These are the activations of a small neural network, seen along a few directions. Each row is one input.
Each table varies a few parts of the input and shows all the possible inputs, shuffled.
A made-up example of a description, with smaller parts first: ring(8) and (point or line(9) or (values(3) and line(4))).
Shared parts are said once, and a part with two or three values counts as separate values.
(in the rows, 128 means zero)

Other details of the inputs vary at random and push rows far along three fixed directions, the same in every table; ignore that.

Rows:
x1: [130 136 134 121 155 145 130 100 113 101 145]
x2: [113  73 177 178 197 183 115  85 105 180 118]
x3: [126 163 139  64 113 121  68 158 191 181  89]
x4: [165  90 122 180 124  85 141  84  92  62 167]
x5: [140 131 138 128 168 160 111  99 118  82 148]
x6: [152 117  74 165 114 105 130  97  91  60 167]
x7: [134 180 194  97 149 189  27 168 200  61 107]
x8: [114 131 146 110 108 138  82 149 167 184  76]
x9: [113  91 136 124 149 130 156 137 128 235 109]
x10: [105 160 161  84 133 139 108 141 164 176  93]
x11: [111 116 186 155 206 163 151  85  87 158 141]
x12: [ 96 120 116 135 112  91 227 134  85 207 127]
x13: [143 121  89 155 123 124 170 130  97  46 175]
x14: [125 171  81  96  51  89 154 187 151  91 124]
x15: [131 109 193 134 216 201  73 103 145 141 125]
x16: [117 152  94  80  61 102 144 183 164 155  99]
x17: [138 103  99 153 137 135 173 119  91  81 167]
x18: [142 148  86 139  84 124 108 128 125  29 143]
x19: [171  74 149 165 156 117 131 121 123  76 166]
x20: [119 147 133 122 144 124 155 106 107 127 138]
x21: [117  98 173 161 171 184  95 107 124 128 115]
x22: [112  82 138 140 163 143 176 122 108 220 120]
x23: [127 176  92  65  77  83 128 142 153 153 109]
x24: [132 132 120 113 147 117 134 101 116 156 137]
x25: [ 81 116 186 145 146 145 141 122 118 234  81]
x26: [141 163  98 108  65 109  64 164 173  81 113]
x27: [ 84 120 164 143 132 131 157 118 111 224  89]
x28: [150 123 141 152 144 172  41 132 154  50 133]
x29: [157  97  85 163 145 122 153 117  92  75 180]
x30: [125 143  80 102 111  69 178  99  98 180 139]
x31: [102 170 106  98  49  94 128 161 156 151  87]
x32: [112 162 104  99  66  94 169 181 143 144 113]
x33: [153 134  99 109  89  30 185  94 103 128 155]
x34: [125 127 116 170 124 129 152 104  88  80 146]
x35: [153 101  95 147 140 127 134 132 115  98 162]
x36: [151 130 163 106 141 194  20 199 213  74 105]
Description of these inputs: values(3) and (point or line(11)).
- Changing only the values(3) part turns x29 into x30. The same change can be made to x32. Which row results? => x7
- Change only the values(3) part in x19. List by row number the other rows that result. => x4, x33

Rows:
x37: [123  95 159 150 159 185  90 117 134 149 103]
x38: [146 178 140  67 111 144  64 175 187  69 119]
x39: [122 149  88 110  88 116 140 176 154 133 117]
x40: [109 169  88  94  72  81 172 108 112 155 105]
x41: [120  72 128 137 174 135 174 111  92 204 134]
x42: [ 93 130 196 126 175 187  96 128 140 179 100]
x43: [123 145 145 112  79 120  97 152 169 124  89]
x44: [119  87 153 167 163 107 158  89  86 200 126]
x45: [136 137 116  93  83  83 152 160 142 135 124]
x46: [122 132  96 152 151 111 220  86  61 135 170]
x47: [140  98 205 128 179 173  55 140 187 141 107]
x48: [126 176 124  99 105 107  87 137 149 124 114]
x49: [102 141 101 122  63  69 194 140 106 160 118]
x50: [124  91 147 162 172 151 108 109 111 188 123]
x51: [178 100  91 166 158 151 102 100 113   7 191]
x52: [130 116  95 166 127 146 138 123  96  57 160]
x53: [167 136 102 144 158 133 116  81 105  10 194]
x54: [126 153 129 109  89 106 142 174 159 135 110]
- Changing only one part turns x51 into x53. The same change can be made to x39. Which row results? => x46
- What is each input in this table made of? => values(3) and ring(6)
- Change only the ring(6) part in x49. List by row number the other rows that result. => x43, x44, x45, x47, x54
- Change only the values(3) part in x45. List by row number the other rows that result. => x38, x41

Rows:
x55: [ 99 158 115  78  53 100 125 195 180 203  70]
x56: [144 183 136  78  96 140  33 167 201  62 109]
x57: [113 128 159 100 160 133 144 118 133 206 113]
x58: [126 128  70 145  80  83 200 128  85 110 153]
x59: [142 124 140 136 113 139  88 160 160  84 122]
x60: [106 143 132 106 132 122 144 115 126 199 106]
x61: [142 167 160 111 130 163  52 146 175  48 124]
x62: [137 118  52 141  83  76 193 118  84 116 154]
x63: [161  87 112 178 169 145 154 111  88  43 189]
x64: [134 145  93 142 123 107 172  90  76  72 169]
x65: [104 161 149  88 119 135 106 145 159 178  91]
x66: [112  92 164 140 159 168 113 141 143 197  99]
x67: [119  91 188 162 215 165 130  72  96 166 132]
x68: [154 180  83 104  76  86 111 131 137  34 152]
x69: [125  92 125 150 129 108 164 117 106 183 126]
x70: [115 112  92 123  90  76 180 132 113 200 116]
x71: [130  77 185 178 193 188 104 120 125 122 132]
x72: [141 120 148 144 185 170  91  97 118  83 147]
- Changing only one part turns x72 into x62. The same change can be made to x67. Which row results? => x59
- What is each input in this table made of? => values(2) and (point or ring(8))
